Each row below holds a small network's activations on one input, seen along a few directions.
In each table, some parts of the input vary, and every possible input appears once, in random order.
A made-up example of a description, with smaller parts first: line(6) and (point or ring(9) or (values(2) and ring(5))).
Shared parts are said once, and a part with two or three values counts as separate values.
In the rows, 128 means zero.

Other details of the inputs shift rows strongly along two fixed directions, in all tables alike. That doesn't count.

A family of inputs:
R1: [123 117 114 173 118 164 136 196  87  66  99]
R2: [147 117 142 118  96 161 106 142  69 108  26]
R3: [118 125 157 128  70  95 135 147  87  93  63]
R4: [133 118 114 145 126 146  92 152  59 123  29]
R5: [ 53 102 137 113 146 153  90  93 150 134 206]
R6: [ 90 112  95 150 173 191 137 142 130 106 177]
R7: [153 125  92  87 163  38 135 104 208 198 177]
R8: [138 148 130 155 103 117 167 169  93 104  57]
R9: [104 127 141 127 139 184 121 113 145 128 197]
R10: [145 139 133 167 125 175 116 152  65 121  33]
R11: [ 41  71 135 156 133 193 123 115 166 123 183]
R12: [135 147 142 166 100 109 149 154  95 100  55]
R13: [238 141 158  98 119  98 144 108 143 186  82]
R14: [217 179 125  99 124  28 120 130 130 153 120]
R15: [198 152 145  91  94  52 190 122 143 160 104]
R16: [ 54 105 124 170 165 181  89 127 160 124 187]
R17: [ 92 143 114 130 170 160 104 123 134 130 176]
R18: [196 142 134  84  83  31 167 127 147 158 106]
R19: [133 128 111 150 131 159 100 136  50 117  28]
R20: [125 149 137 154 105 100 145 148  88  99  49]
R21: [153 122 112  92 165  21 117  91 209 202 178]
R22: [ 66 103 126 116 135 147 125  83 153 130 169]
R23: [138 154 173 134  80 117 138 141  76  93  78]
R24: [ 65 109 147 141 147 192 117  99 149 124 194]
R25: [ 70 122 106 115 178 144  74 133 150 128 191]
R26: [ 82 113  71 126 177 164 115 121 134 102 177]
R27: [104 101 110 165 164 201  92 129 142 159 130]
R28: [ 74 120 137 114 140 151 103  82 143 127 191]
R29: [166 130 112  70 135  61 162  71 201 194 190]
R30: [195 138 162 117  93  57 173 114 151 160 113]
R31: [184 125  79  81 175  46 124 116 193 175 199]
R32: [ 77  98  93 107 143 179 118 118 139  98 195]
R33: [191 157 108 107 117  28 160 125 142 155  90]
R34: [118 129 162 164  72 180 119 179  80  67 100]
R35: [102  87 136 142 145 223 102 122 158 146 133]
R36: [188 142 129  61 133  51 110  84 193 197 225]
R37: [133 110 139 158  82 174 153 186  83  58 100]
R38: [109 107 120 124 145 188 153 125 140 111 190]
R39: [191 135 138 145 105  41 144 140 159 160 104]
R40: [ 48  92 101 160 158 184 128 142 162 129 167]
R41: [159 151 112 141 119 119 155 172  73  80  76]
R42: [121 145 128 149 104  87 130 142  87  90  47]
R43: [ 81 105 129 125 137 175 164 116 154 133 165]
R44: [239 156 133  86  99  54 181 127 130 141 128]
R45: [ 73 128 132 114 148 195 110 104 137 122 201]
R46: [219 179 140 126 122  63 139 143 133 155 125]
R47: [ 94 129 159 143  84 145 151 141  81  82  66]
R48: [237 155 125 113 138  64 132 107 110 196  63]
R49: [141 118 153 149  66 124 171 175 105 101  71]
R50: [166 151 126 106 173  53 122  82 190 198 193]
R51: [ 68 126 125 158 171 173 105 112 149 130 179]
R52: [ 95 142 116 151 117 140 155 159  87  91  63]
R53: [ 53  85 144 155 137 197 102 113 162 123 206]
R54: [109 139 139 177 109 169 105 190  87  76  98]
R55: [148 128 142 119 100 174 112 132  63 100  23]
R56: [ 57 113 121 126 179 127  75 117 156 136 184]
R57: [ 79 109  91 106 144 191 126 102 137  97 195]
R58: [ 87 148 138 157 121 130 101 148  71  72  74]
R59: [196 153 128  62 135  61 121  68 189 192 222]
R60: [170 136 156 117 106 160 130 131  74 118  28]
Description of these inputs: values(2) and line(5) and (point or ring(5)).
- The inputs of R59 and R9 match in every part but the line(5) part. If R55 is changed in the same way as R59 into R9, which row does it become? => R13
- The inputs of R32 and R57 match in every part but the line(5) part. If R7 is changed in the same way as R32 into R57, which row does it become? => R33
- Change only the values(2) part in R22. List by row number the other rows that result. => R42
- Change only the line(5) part in R22. List by row number the other rows that result. => R3, R11, R30, R47
- Change only the line(5) part in R14. List by row number the other rows that result. => R17, R25, R46, R54

A family of inputs:
R61: [182 136 130 122 116 117 146 138 136 135 138]
R62: [158 140 116 130 125 107 125 141  98 135  50]
R63: [142 147 150 139  83  79 143 161  99  95  74]
R64: [167 145 117 142 133  97 120 158  95 125  70]
R65: [139 139 122  99 133  92 133 112 148 139 167]
R66: [159 142 136 126  82 102 164 162  96  88  89]
R67: [167 143 146 113 100 120 135 129  94 121  76]
R68: [166 124 125 121 150  99 136 109 187 183 188]
R69: [119 127 129 128 145 138 102 116 140 140 163]
R70: [ 94 124  87 126 176 115 116 111 155 141 166]
R71: [161 128 131 120 148  92 121 108 181 179 179]
R72: [ 70  91 119 130 145 220 130 109 133 117 160]
R73: [ 46  94 129 143 153 207 107 105 140 128 152]
R74: [151 126 122 109 139  68 152 108 192 171 191]
R75: [ 74 126 129 148 132 206 103 148  87  77 122]
R76: [ 83 107 136 150 124 188 133 131 115 113 111]
R77: [154 136 147 119 106 110 123 118 111 136  91]
R78: [ 71 129 131 140 113 146 115 142  95  82 117]
- What do these inputs look like to the network? => values(3) and (point or ring(5))
- The inputs of R65 and R75 match in every part but the values(3) part. If R78 is changed in the same way as R65 into R75, which row does it become? => R69
- Change only the ring(5) part in R76. List by row number the other rows that result. => R67, R72, R73, R77

A family of inputs:
R79: [ 31 130 129 126 108 143 150 158 107  56 145]
R80: [132 131 147 143 113 185  89 160  71  81  96]
R81: [130 153  98 145 127 163 135 174  56  57  73]
R82: [ 82 137 132 178 116 138 122 184  94  74 104]
R83: [200 186 147 110  84  42 129 140 108 108 120]
R84: [184 124 114 145  92  74 189 170 122 112  53]
R85: [ 72 112 132  89 158 111  95  79 143 151 116]
R86: [202 120 144 122 142 138 147 110 180 204 138]
R87: [118 141 161 130 119  82  94 104  93 127  47]
R88: [ 32  77 105 182 157 213 118 161 153 115 157]
R89: [120 114 120 147 150 216  87 156  83  97 118]
R90: [211 116  83  70 200 107 130  67 192 208 225]
R91: [ 86 125 148 131 110 201  93 127  76  73 143]
R92: [ 39 110 116 136 168 136 121  95 184 128 244]
R93: [ 89 123  78 140 140 162 114 123  66 116  15]
R94: [190 126 169 126 112 128 144 116 161 182 124]
R95: [187 132 148 158  84  52 155 157 151 139  95]
R96: [102 149 118  79 124 118 122 114 141 107 202]
R97: [113 121 157 164  75  98 154 149 122  96 105]
R98: [100 117 148 131  64 100 173 153 117  88 103]
R99: [ 74 102  87 149 201 154 118 130 183 151 224]
R100: [175 156 147 127 127  51  91 116 112 176  40]
R101: [152 132 186 138  66 148 155 116  99 119  88]
R102: [188 147 147  62  82  90 132 112 111 118 138]
R103: [ 92 117  98 132 186 145  76  96 137 192 113]
R104: [205 141 184  90  47  85 187 105 120 153  94]
R105: [197 118 121 102 145 136 178  96 177 193 133]
R106: [140 139  98 133 176 142  99 137 145 141 179]
R107: [175 153 107  94 178  76  99  96 212 194 240]
R108: [ 20  94  72 160 188 208 142 139 126  83 170]
- The inputs of R107 and R106 match in every part but one. If R95 is changed in the same way as R107 into R106, which row does it become? => R88
- What do these inputs look like to the network? => line(5) and (point or ring(5))
- Which other rows agree with R104 in the line(5) part? List them by row number. => R79, R85, R96, R98, R102
- Start at R90 and move only the line(5) part, one step at a time. The first step leads to R89. Which rows follow, in order? => R80, R91, R102
